Here are a small network's activations along a few directions, averaged over the inputs that share one value of a field.
Related values have similar rows: they may be neighbours, one step apart, or belong to one group.
(in the rows, 500 means zero)
Strong random noise was added to every row along 10 fixed directions; ignore it. To show where, here is one row again and again, with new noise each time:
[448 530 421 407 542 669 409 559 231 560 482 490 392 445 568 590 427 379
 585 291 649]
[344 340 371 530 426 551 697 411 512 318 397 513 578 320 526 598 601 404
 487 520 751]
[450 521 320 589 433 369 648 426 708 329 545 618 802 429 774 545 582 641
 574 705 332]
[573 448 556 304 518 399 595 492 723 546 492 426 593 468 355 515 542 388
 514 519 638]
[457 480 574 487 544 512 473 535 517 532 362 357 572 444 492 577 527 486
 643 411 500]
[397 668 323 225 692 488 334 652 604 708 810 617 372 319 454 387 454 584
 452 442 442]
[504 657 521 353 593 796 157 780 336 788 593 373 557 510 423 533 549 330
 618 280 472]
[443 553 266 504 275 343 359 382 832 768 186 494 256  70 363 450 351 915
 612 428 325]
[656 589 616 373 467 325 335 310 317 627 431 418 395 764 729 462 105 509
 680 341 485]
[382 592 476 468 577 450 388 378 262 442 655 520 589 687 908 437 288 494
 600 456 450]
[338 491 342 428 553 562 534 456 366 539 467 548 362 565 513 468 496 352
 452 359 615]
[537 585 378 475 507 274 465 449 663 471 638 636 510 389 703 483 344 784
 570 610 338]


Values of M:
m10: [659 578 430 673 583 565 559 815 665 407 542 669 502 307 271 622 815 779
 432 675 259]
m8: [724 448 568 507 449 683 432 575 120 454 616 696 438 509 630 637 355 387
 538 427 713]
m14: [445 344 759 498 668 511 690 557 545 355 641 508 581 640 365 467 673 417
 358 573 630]
m4: [520 454 699 475 669 489 757 559 580 417 328 387 584 443 386 562 628 601
 527 469 466]
m5: [299 571 232 584 408 635 551 466 452 472 441 603 378 162 543 506 573 560
 420 567 459]
m15: [492 578 486 432 331 586 609 401 513 565  92 335 571 109 531 636 573 544
 678 434 442]
m6: [411 471 507 659 612 621 286 636 462 371 862 577 551 595 565 421 542 541
 394 601 360]
m3: [406 467 441 379 398 452 499 333 670 759 397 405 289 497 282 330 493 372
 342 477 616]
m9: [341 728 252 148 603 863 387 823 419 750 655 602 301  12 272 477 667 473
 455 355 527]
m1: [380 405 958 654 546 439 488 389 472 395 293 212 734 567 546 521 433 478
 650 421 468]
m7: [505 524 572 538 378 552 340 381 209 422 785 439 625 595 787 433 356 318
 427 648 683]
m11: [542 437 318 420 420 499 679 382 401 370 455 599 453 337 634 624 390 431
 523 461 756]
m2: [333 494 552 402 851 436 746 537 426 236 908 461 870 597 838 519 653 337
 500 666 451]
m12: [810 592 642 215 482 387 512 500 548 592 671 475 702 693 492 467 332 358
 568 474 452]
m13: [846 639 488 281 304 331 620 421 896 571 758 633 821 751 465 252 549 489
 380 804 418]
M is arranged as a ring.
A walk along M starts at m15 and steps to its neighbour m9. Put m14, m3, m1, m11, m12 in the order it reaches them.
Answer: m14, m1, m12, m11, m3
List every value one step from m13, in the order listed.
Answer: m10, m4

Values of N:
n7: [482 644 301 562 243 759 378 493 364 596 455 490 694 523 610 445 578 457
 521 505 383]
n6: [226 584 355 305 678 543 562 510 518 586 540 667 302 348 476 369 497 560
 410 384 508]
n3: [481 611 364 354 513 466 585 413 483 622 478 511 347 530 520 392 462 457
 427 473 538]
n17: [729 534 519 470 568 404 438 555 415 610 526 574 349 548 522 613 323 501
 551 399 499]
n10: [459 543 342 524 417 576 648 414 406 536 461 597 468 584 620 527 560 357
 411 495 467]
n13: [387 414 500 574 487 473 571 441 484 564 230 454 347 527 336 503 473 494
 525 289 459]
n8: [591 600 376 408 460 631 254 677 474 625 687 589 468 267 495 573 468 505
 542 452 598]
n9: [585 548 556 535 397 477 382 483 583 542 686 573 784 569 710 401 427 606
 545 635 329]
n15: [528 396 494 530 351 351 454 313 541 385 572 443 476 541 553 436 320 559
 452 663 646]
n12: [547 543 440 616 399 457 605 451 544 501 338 563 494 634 538 520 607 470
 482 607 376]
n18: [555 492 549 425 333 606 272 545 441 508 549 370 547 231 492 604 396 465
 592 491 697]
n1: [396 576 374 525 591 460 428 494 457 523 534 557 403 512 559 428 439 710
 562 410 327]
n4: [531 468 469 925 370 485 400 534 457 285 398 642 352 465 501 555 497 830
 442 657 307]
n11: [612 362 521 699 421 481 468 500 561 463 426 467 432 644 368 544 533 521
 473 587 602]
n5: [560 415 506 626 522 559 567 605 423 451 304 546 287 693 262 594 593 403
 445 328 555]
n2: [468 492 379 674 306 525 454 349 456 483 531 627 464 633 611 338 447 524
 379 572 338]
n16: [635 429 651 359 518 399 656 470 698 419 529 444 712 407 453 518 549 554
 539 609 653]
n14: [394 359 647 415 402 517 474 286 488 563 298 215 611 526 441 474 443 229
 519 415 678]
Each value of N is a pair of two hidden parts, and every pair occurs once (6 first parts, 3 second parts).
n9 and n6 share the first part; n9 and n10 share the second. Which value has the first part of n10 and the second part of n6?
Answer: n12
n1 and n13 share the first part; n1 and n15 share the second. Which value has the first part of n15 and the second part of n13?
Answer: n14
n2 and n4 share the first part; n2 and n17 share the second. Which value has the first part of n17 and the second part of n4?
Answer: n8
